Each row below holds a small network's activations on one input, seen along a few directions.
In each table, some parts of the input vary, and every possible input appears once, in random order.
Descriptions start from the smaller parts, as in this example, which fits no table here: one of 5 places around a ring, together with either a single point or one of 9 places along a line or (one of 2 separate values, together with one of 6 places along a line).
Shared parts are said once, and a part with two or three values counts as separate values.

Other details of the inputs vary at random and push rows far along three fixed directions, the same in every table; ignore that.

A family of inputs:
R1: [-15 -11 -50   1  78  -8 -20 -17 -25 -41 -61 -41   7]
R2: [-23  19  19  -6 -30  27 -34 -97   8  41   0  16  -6]
R3: [ 49  12   1   8 -40  47  -7  15  12  48  61 -11 -10]
R4: [-54  55 -49 -16 -37  -4 -30 -51 -51 -32   2  -3 -22]
R5: [-18 -58  38   6  12 -22  -4 -44  68  -8 -21  27  -5]
R6: [ 34  18 -32  42  37  70 -29  -5  13  41  71 -37  19]
R7: [ -6   8  -4 -28  17 -41   4  -4 -22 -39 -69   6 -12]
R8: [  0 -24  -2 -58  14 -32  11   0 -29 -49 -50  26  -4]
R9: [  3 -66  21   4   0 -11 -12 -38  49  29 -66 -22  -5]
R10: [ 31 -15   5 -29  16 -18  76  88 -36 -34  -2 -17  -4]
R11: [ 20  80 -20   0 -16  11   2  48 -73 -15  63  16   5]
R12: [-21  63 -43  -5 -31  21  35  49 -72   8  28 -57   5]
R13: [ -3 -46  43  27  29  -6  61  54  52  37  11 -18  21]
R14: [ 35  37  19  40 -28  34  -4  -1  12  34  73  23  11]
R15: [-16  11  -7  16 -40  19 -79 -72  35  16  33  30 -13]
R16: [-32 -17 -20 -15  30  71 -52 -97  11  28  21 -15  16]
R17: [ 55  26   1   6  27 -34  33  97 -21 -36   3   9   2]
R18: [-44  51 -62 -17 -32  -6 -76 -16 -42 -26  20  18 -17]
R19: [ 43 -36  28  47  16  -5  14  71  59  34   4 -20  18]
R20: [ -5 -52  59   3  15 -15   2 -49  51  -3 -30  48  13]
R21: [-40   4  -9   9 -34  28 -86 -52  26  48  15  12   5]
R22: [  9 -10  14 -12 -37  54  33   1  -2  53  58 -27  10]
R23: [-46 -18 -16 -27  20 -46  -2  11  -9 -49 -33  15  -8]
R24: [-29  36 -46 -53 -47  16 -29 -42 -69 -12 -20 -17 -27]
R25: [-22  26  -2  32 -24  35  29   4  13  71  44 -47   5]
R26: [-27 -14   9 -17  13 -36   7  -1 -24 -68 -36  41  -1]
R27: [ 28  -7 -19 -28  11 -40 -36  18 -20 -47 -49  30  -9]
R28: [ 64 -29  32  22  18 -10  73  30  49  35 -11 -27  -6]
R29: [-15   8   0   0  15 -45   4 -12 -27 -49 -60  19  -1]
R30: [  1  66 -11 -44 -20  24  51  37 -74 -16  57   2   3]
R31: [ -2  -9   2 -10  22 -20  68  99 -33 -26  -5 -29  21]
R32: [ 36 -19  41  62  16 -13  67  28  53  14   3 -10  -3]
R33: [-20 -10  21 -38  27 -38   7  -1 -34 -52 -41  42   7]
R34: [ 30  32  12  47 -33  36  -6   3  19  27  77  19  -1]
R35: [-23 -43  10  23  13 -31 -13 -40  74  20 -46  -8 -17]
R36: [ 25 -68  20  10   0 -11 -54 -14  56  19 -44   8   2]
Description of these inputs: one of 3 separate values, together with either a single point or one of 11 places around a ring.
The inputs of R29 and R20 match in every part but the choice among 3 separate values. If R4 is changed in the same way as R29 into R20, which row does it become?
> R5
Which other rows does R21 become when the place on the ring of 11 takes its other values? List them by row number.
> R3, R11, R14, R15, R17, R18, R19, R27, R34, R36
Which other rows does R31 become when the choice among 3 separate values takes its other values? List them by row number.
> R12, R19

A family of inputs:
R37: [ 13   2   8  10   0  26 -20 -43  31  35  15   4   1]
R38: [-18 -10 -22  -9  28 -11 -13   7  -9 -24 -18  -5   4]
R39: [-24  -1  -5  -7  15 -15  -9  10 -13 -19 -29  -4   5]
R40: [-12   0  -9 -16  25 -14   2  -4 -18 -16 -32  -5   1]
R41: [  9   5  21  13 -25  19 -11 -40  34  30  13  15  -4]
R42: [ 61 -52  39  47  46 -51  79 105  44 -13 -27 -17   0]
R43: [-13   2   5 -22   4 -26  10  -2 -15 -22 -25  14  -6]
R44: [ 15 -12  37  -6  -7  39  -3 -49  20  20  26  27   9]
R45: [ -3  96 -41  -1 -40  32  41  58 -88  -2 110 -16  -4]
R46: [-12  -6   0 -19  -8 -19  -1  11 -16 -16 -35   2  -5]
R47: [ 73 -60  48  61  46  -1  63  60  85  53  16 -31   7]
R48: [  6  -3 -11  -8  -1 -23 -16  10 -15 -20 -28   8   3]
R49: [ -9 -11 -12 -17  -4 -15  -4  10 -10 -26 -28  -1  -7]
R50: [-16  -2  -5   4   2 -23 -11   9 -12 -29 -20  13  -5]
R51: [-10  94 -48  -3 -43  45  49  63 -85  -3 104 -32   3]
R52: [-45  48 -34 -29 -43   7 -62 -40 -51 -25   2  29  -6]
R53: [-12  -6 -18   2  27 -16 -19   6 -15 -23 -18   1   0]
R54: [ -7 -12  11  23 -15  20 -18 -38  28  35  22   2   5]
R55: [-17  45 -17 -18 -70  49 -53 -61 -18  34  42  12 -10]
R56: [  1   1  12  20 -11  25 -31 -29  37  32  18   4   5]
R57: [ -6  -3 -10   1  10 -22   1  -7 -20 -26 -26   3  -2]
R58: [  8  -2 -18 -12  15 -16 -23  11 -13 -18 -27   4   0]
R59: [-11  -5  -7 -16   7 -13  -9  11 -17 -14 -37 -11  -2]
R60: [ 46 -51  37  36  59 -53  83 103  53 -20 -11  -8   8]
R61: [ -6   3 -10   2  17 -15  -7  -3 -15 -28 -29  -4  -7]
R62: [ 22  49 -19  17  21   9  81 108 -52   2  63 -42  15]
R63: [  1 -15   4   3 -14  34 -20 -33  35  36  11 -17  -2]
R64: [  4  10   1 -13   3 -29  -4   1  -9 -30 -19  26  -7]
R65: [-14  -7  25   0 -20  16  -8 -32  32  38  22  13   0]
R66: [ -3 -16  16   0 -25  24  -8 -36  23  49   7  -8   5]
R67: [  7   1  -3 -18  -5 -28 -15  13 -10 -25 -20  22  -8]
R68: [ -6  -7  19   5 -16  22   3 -48  24  43   8  -4   6]
R69: [ -7 -16 -18 -16   4 -16  -5   6 -15 -22 -27  -7   2]
R70: [  0 -11   1   4   4  33  -8 -47  33  34  16 -11   0]
R71: [-15   4  -3 -11  15 -14   2  -1 -16 -20 -36  -7  -1]
R72: [ -2 -12 -13  -4   2 -21 -11   5 -20 -20 -27  -1  -3]
R73: [ 19 -21  33 -12 -16  41 -14 -37  19  26  25  23   8]
R74: [-11  -7 -15 -10  12 -17   6  -7 -14 -27 -26  -4   3]
R75: [ -1  -7  -5 -14  -2 -27  -9   8 -14 -25 -19  13 -13]
R76: [ 63 -52  61  49  36  -9  87  49  95  39  23 -14   4]
R77: [  6   2 -12  -7   5 -16 -23  14 -11 -22 -31   1  -2]
R78: [ -2 -11  13 -20  17  -5  -8   6 -22 -39  -9  34  13]
R79: [-16   3   3 -13   1 -20  11  -1 -16 -22 -34   6  -4]
R80: [  4  -3   6  15  -1  25 -31 -31  34  36  22   7   7]
R81: [  2  11  -8  -2  14 -17 -12   2 -10 -28 -30   5  -2]
R82: [  5  86 -47 -22 -46  39  46  58 -86   1 100 -29  -6]
R83: [-15  -2 -12   7  17 -16 -19   9 -12 -27 -22  -1  -2]
R84: [-25  -2   2  -9   0 -22  -1  11 -13 -21 -27   9   1]
R85: [  5  -7   6  15   3  28 -14 -48  27  36  16  -5  -4]
R86: [-20  -6 -16  -5  18 -11 -13   9  -6 -29 -22  -7   3]
R87: [  6 -11   8  14 -16  29 -25 -34  29  37  11 -12  -7]
R88: [ -1 -11  23 -10 -28  18  -7 -32  29  43  15   7  -6]
R89: [-16 -12  18  10 -17  22  -9 -36  27  44  15  -2  11]
R90: [ -6   1  -9   1   6 -25 -17  10 -12 -25 -20  15   9]
R91: [  3   0  21   9 -21  12 -22 -29  38  30  28  25  -1]
R92: [ -8  -9 -13 -21  17 -13  -9   9 -19 -10 -33  -8   0]
R93: [ 11   1  14  14 -17  19 -12 -45  30  34  14   8   5]
R94: [ -4   2  -1  -9   7 -28   2  -3 -13 -30 -18  17 -13]
R95: [ -5 -14 -24 -19  20  -9 -12   7 -12 -20 -26 -11  -2]
R96: [-13  -2  -8 -11   4 -16   7  -2  -9 -32 -27   3  -6]
R97: [ -7   2  -3   0   3 -22   1  -2 -15 -30 -27   9 -11]
R98: [ -3  -7   7   8  -6  33  -8 -45  35  30  12 -14  -2]
R99: [ 32  38  -3  41 -15  49  81  67  -4  50 112 -46  18]
Describe the family of inputs behind these rows.
> one of 3 separate values, together with either a single point or (one of 4 places along a line, together with one of 5 places along a line)
The inputs of R83 and R61 match in every part but the choice among 3 separate values. If R60 is changed in the same way as R83 into R61, which row does it become?
> R76
Which other rows does R45 become when the place on the line of 4 takes its other values? List them by row number.
> R60, R65, R91
Which other rows does R59 become when the choice among 3 separate values takes its other values? List them by row number.
> R39, R71
Which other rows does R73 become when the choice among 3 separate values takes its other values? List them by row number.
> R44, R78
Which other rows does R42 become when the place on the line of 5 takes its other values? List them by row number.
> R47, R72, R75, R87

A family of inputs:
R100: [-23 -66  17  25  20 -20 -28 -20  65  25 -26  -7  10]
R101: [ -5 -13 -10 -24  60 -34  -7 -20 -10 -72 -60   9   0]
R102: [ 68 -44  22  27  36  -2 -80 -15  62   1 -13  50   9]
R103: [ 50 -35   2  50  21 -22 -91  -3  74  18 -26  23  -3]
R104: [  1 -70  35 -17   0  -6 -21 -14  58  31 -44 -10  14]
R105: [-46  -6   9  11 -19  19 -77 -81  35  45 -36   5   6]
R106: [-13   4 -38 -19  31 -10  32  45 -68 -54  28  -2   9]
R107: [ 22   3   3  21  25  39  31   1  20  -1  45 -18  -2]
R108: [ -8 -27  -4 -27  23 -36  -5   4 -32 -30 -97   4  -4]
R109: [ 32   4   6   3  -4  16  47   1  -1  47  10 -29   2]
R110: [-62  79 -44  -3 -59  66 -58 -82 -56  50  41  -8  -4]
R111: [-13  22 -16 -29  25  -7  17  61 -64 -48  17  -4  30]
R112: [-13  32  -9 -22  25   4  19  64 -67 -45   2   0  24]
R113: [ 13  18  22  60 -51  -8  31  17  21   7  32  11   4]
R114: [ -1   8 -48 -22   0  -2  28  59 -58 -45  -5 -35 -20]
R115: [ 13 -13   0  21  19  41  27  11  17   2  50 -13  -1]
R116: [  9  24  35  39 -27 -14  25  19  16  23  39   5 -16]
R117: [ -8 -16  -3 -20  59 -42  -1 -20 -27 -51 -67  26  11]
R118: [-10   3   4  26  -4   9   7  36  23  37  34 -34  22]
R119: [ 36   6   0  -1  -2  24  41   1  17  26  16 -46 -10]
R120: [ 14 -32  -7  -2 -12  20  37  18   6  35  36 -32  -3]
R121: [  5  12 -16  45   9  20  19  13  32  16  31 -45 -14]
R122: [ -61   -1   -5  -58  -64   54 -101 -109   -8   39  -32   10   -2]
R123: [ -64   41  -24  -46  -68   -4  -83 -100  -79  -81  -26   81   -2]
R124: [ 23   5  15 -22 -38   4  39  32  33  30  36  15 -12]
R125: [ 12  24 -11  36  13  11  27   3  29  23  26 -46  -5]
R126: [ 36   1  32  23 -66   5  45  15   9  10  23  11  -1]
R127: [ 37   7   0   0  -1  18  47  -3   8  37  13 -37  -2]
R128: [-26 -46  -4 -29  48 -36 -19   5 -21 -60 -43  23  19]
R129: [-21  -4 -29   1  45 -60 -12 -11  -7 -45 -78  -8  -3]
R130: [-34  -5 -13 -20   9 -73 -19  26  18 -51 -54  42 -14]
R131: [ -3  40 -11 -14  29  -1  23  53 -73 -43  -3   2  23]
R132: [ -4  42 -15 -39   6 -25  34  60 -42 -59  28  45  -1]
R133: [-73  73 -37 -16 -69  70 -74 -59 -44  46  47 -14   6]
R134: [ 29  -5  -6   7  -6  32  33  11  19  19  21 -45 -19]
R135: [  6  43  14 -13   1 -30  34  45 -69 -62  21  35  -8]
R136: [19  9 24 22 24 36 37  4 -5 28 27  2 18]
R137: [  3  24  24  22 -20 -14  31  22  26  30  42  10 -14]
R138: [  8  21  -4  41  11   3  33   3  12  44  19 -29   6]
R139: [ -35   66  -14  -63 -100   47  -37  -77  -49   38   60   26  -29]
R140: [  1 -83  26 -12   5  -7 -14 -23  52  28 -36  -7   6]
R141: [ -5  -4 -19  45   3  22  15  24  28  20  36 -39 -12]
R142: [ 74 -52  13  12   6  -9 -77  -6  61  21 -35  23  -7]
R143: [-13 -13  25 -36  27 -58  -3   0 -12 -64 -43  64  -9]
R144: [ 11 -54  41  -2   4   0 -15 -23  49  37 -64  -4   7]
R145: [ 10  44 -31 -17  42 -12  42  25 -66 -52   5  -7  11]
R146: [ 33   7  45   3 -42  -1  39  17   4  26  29   5 -21]
R147: [-24 -72   4  30  22 -22 -20 -27  65  23 -23  -7  -2]
Describe the family of inputs behind these rows.
> one of 3 separate values, together with either a single point or one of 4 places along a line or one of 11 places around a ring
The inputs of R113 and R123 match in every part but the choice among 3 separate values. If R110 is changed in the same way as R113 into R123, which row does it become?
> R136
The inputs of R145 and R129 match in every part but the choice among 3 separate values. If R128 is changed in the same way as R145 into R129, which row does it become?
> R100
Which other rows does R139 become when the choice among 3 separate values takes its other values? List them by row number.
> R137, R143
Which other rows does R117 become when the choice among 3 separate values takes its other values? List them by row number.
> R109, R138
Which other rows does R124 become when the place on the line of 4 takes its other values? List them by row number.
> R126, R139, R146
Which other rows does R109 become when the place on the ring of 11 takes its other values? List them by row number.
> R104, R108, R114, R119, R120, R122, R127, R134, R140, R144

A family of inputs:
R148: [ 26  -8  12  11  53 -73  86  91 -22 -71 -48   0   0]
R149: [-32  15 -37  15  38  53  41 -11 -16  33  34 -81  17]
R150: [ 14  22  -8  27  -1  17 -18  12  11   9  45  12   7]
R151: [  4  22  -9  23 -29   6  -2  12   6  29  23 -17 -10]
R152: [ 18 -18  24  38 -16  25 -42 -61  78  56  10   8  -9]
R153: [-17  20 -65  38  34  49  -5  11  -8  41  30 -94  12]
R154: [ -4   2 -50  -2  37  66  16   2 -25  41  25 -91  16]
R155: [  7  25  17   6  -4  15  29 -15  -4  13  35  11   6]
R156: [ -5 -35  25  31 -40  15 -37 -47  79  66   6  -2  -5]
R157: [ 26   6   5 -10   0  33   0   4  -3   9  41  15  11]
R158: [ 34 -29   2 -14  39 -65  66 115 -28 -52 -55 -12  -1]
R159: [ 32  13   3 -10 -12  29  11  -3  -7  17  26  -4  -4]
R160: [  43 -103   58    5   51  -57   11    7   90   -7  -98   11   -3]
R161: [  0   0   9 -19 -32  23  10  18  -4  29  23 -12   3]
R162: [  5 -99  68  18  44 -70  33   3  92  -7 -93  23  -3]
R163: [ 11 -13  14   5  45 -77  90  99 -22 -62 -50  -6  -2]
R164: [-33 -75  20 -44 -21 -18 -79 -91  44   4 -88  32  -8]
R165: [ -77   51  -50  -68   -1  -23  -63  -35 -112 -104  -14   60    0]
R166: [ 16   7   4 -14 -28  22  16   5  -8  29  20 -14  -6]
R167: [  -8  -60   22  -37   10  -11  -87 -104   40   -4  -82   47   -3]
R168: [-24 -45   6   1  -5 -29 -99 -96  57  -4 -86  34 -16]
R169: [  4  20  20  13  -4  21  25 -13  -5   4  40  15   6]
R170: [ 21  29  -7  27  -7  11 -12   4   3  20  32  -2   1]
R171: [-18   8  15   0 -34   8  38  -1   0  20  30  -4   0]
R172: [-27  11  20  -2 -30  11  33   6   3  22  30  -2   3]
R173: [ 52 -19   1  -6  50 -60  64 103 -29 -63 -54 -10   0]
R174: [ -70   65  -59  -69  -17  -26  -46  -46 -116  -95  -42   36  -16]
R175: [-12  16  -5  18 -33   7  -8  26  10  30  27 -15  -1]
R176: [ -79   64  -59  -75  -28  -33  -42  -43 -116  -90  -45   26  -18]
R177: [ 19  24  -4  33  -7  17 -15   6   3  11  37   2   2]
R178: [ 23  -1  10 -10   5  31  -7   9  -4   5  52  20  13]
R179: [ 11  15  -3  26   4  15 -25  16   9   5  55  17   9]
R180: [ 11  27 -10  23 -24   7  -4   8   9  23  27 -17  -9]
R181: [ 31   8   8  -4  -6  33   4  -1 -11  11  33   5   6]
R182: [-1 17 16  7  2 21 22 -8  3  2 49 24 11]
R183: [  0  18 -10  20 -32   6  -3  18   6  32  25 -14  -9]
The inputs of R174 and R159 match in every part but one. If R163 is changed in the same way as R174 into R159, which row does it become?
> R166
Describe the family of inputs behind these rows.
> one of 3 separate values, together with either a single point or one of 11 places along a line
Which other rows agree with R168 in the choice among 3 separate values? List them by row number.
> R150, R151, R152, R153, R156, R170, R175, R177, R179, R180, R183

A family of inputs:
R184: [ 11  29 -20   5  10  24   3   4 -30 -12  44   0   9]
R185: [ -3 -20  -2  -7  -1   8 -42 -37  26  13 -22   2  -4]
R186: [-13  21 -21  -9  -9  19  19  12 -28   7  29 -20   1]
R187: [ -5  33  -9  -6  12  26  17   4 -32  -2  34  -5  10]
R188: [ -6 -23   1 -11  -1  10 -36 -40  23  13 -23   0   0]
R189: [ 49 -67  52  60  43 -30  41  39  93  28 -30 -12   6]
R190: [  3  36  -5  -2 -28   3   5  22 -24   0  37  13   0]
R191: [ -2 -14  20 -12 -14  -9 -26 -45  22   8 -13  32  -8]
R192: [  8  34   1 -13 -31  11  22  11 -31  -1  28  10  -3]
R193: [ 59 -30  32  39  39  -7  88  95  34  23  19 -39  15]
R194: [ -19  -13  -44  -27   57 -100  -17   69  -67 -121 -117   12   -7]
R195: [-23 -14   5   1  -6  -1 -23 -48  27  12 -23   0  -6]
R196: [ -4 -18  -2   1  -1   5 -45 -38  26  13 -21   5  -6]
R197: [ -5 -21  25 -17 -15   4 -14 -50  18   0 -16  27  -7]
R198: [ -8  36 -19   9 -16  10  13  10 -26   4  24 -19  -2]
R199: [ -5  32  -4   2 -25   7   1  24 -22  -7  44  13   1]
R200: [-26 -21   3  -6  -2   2 -21 -47  26  12 -20   0  -5]
R201: [ -9  20 -15  -9 -13  19  16  13 -34   9  25 -20   5]
Describe the family of inputs behind these rows.
> either one of 2 separate values or one of 5 places along a line or one of 11 places around a ring
Which of the alternatives is R192?
> one of 5 places along a line
Start at R197 and move only the place on the line of 5, one step at a time. The first step leads to R192. Which rows follow, in order?
> R191, R190, R199
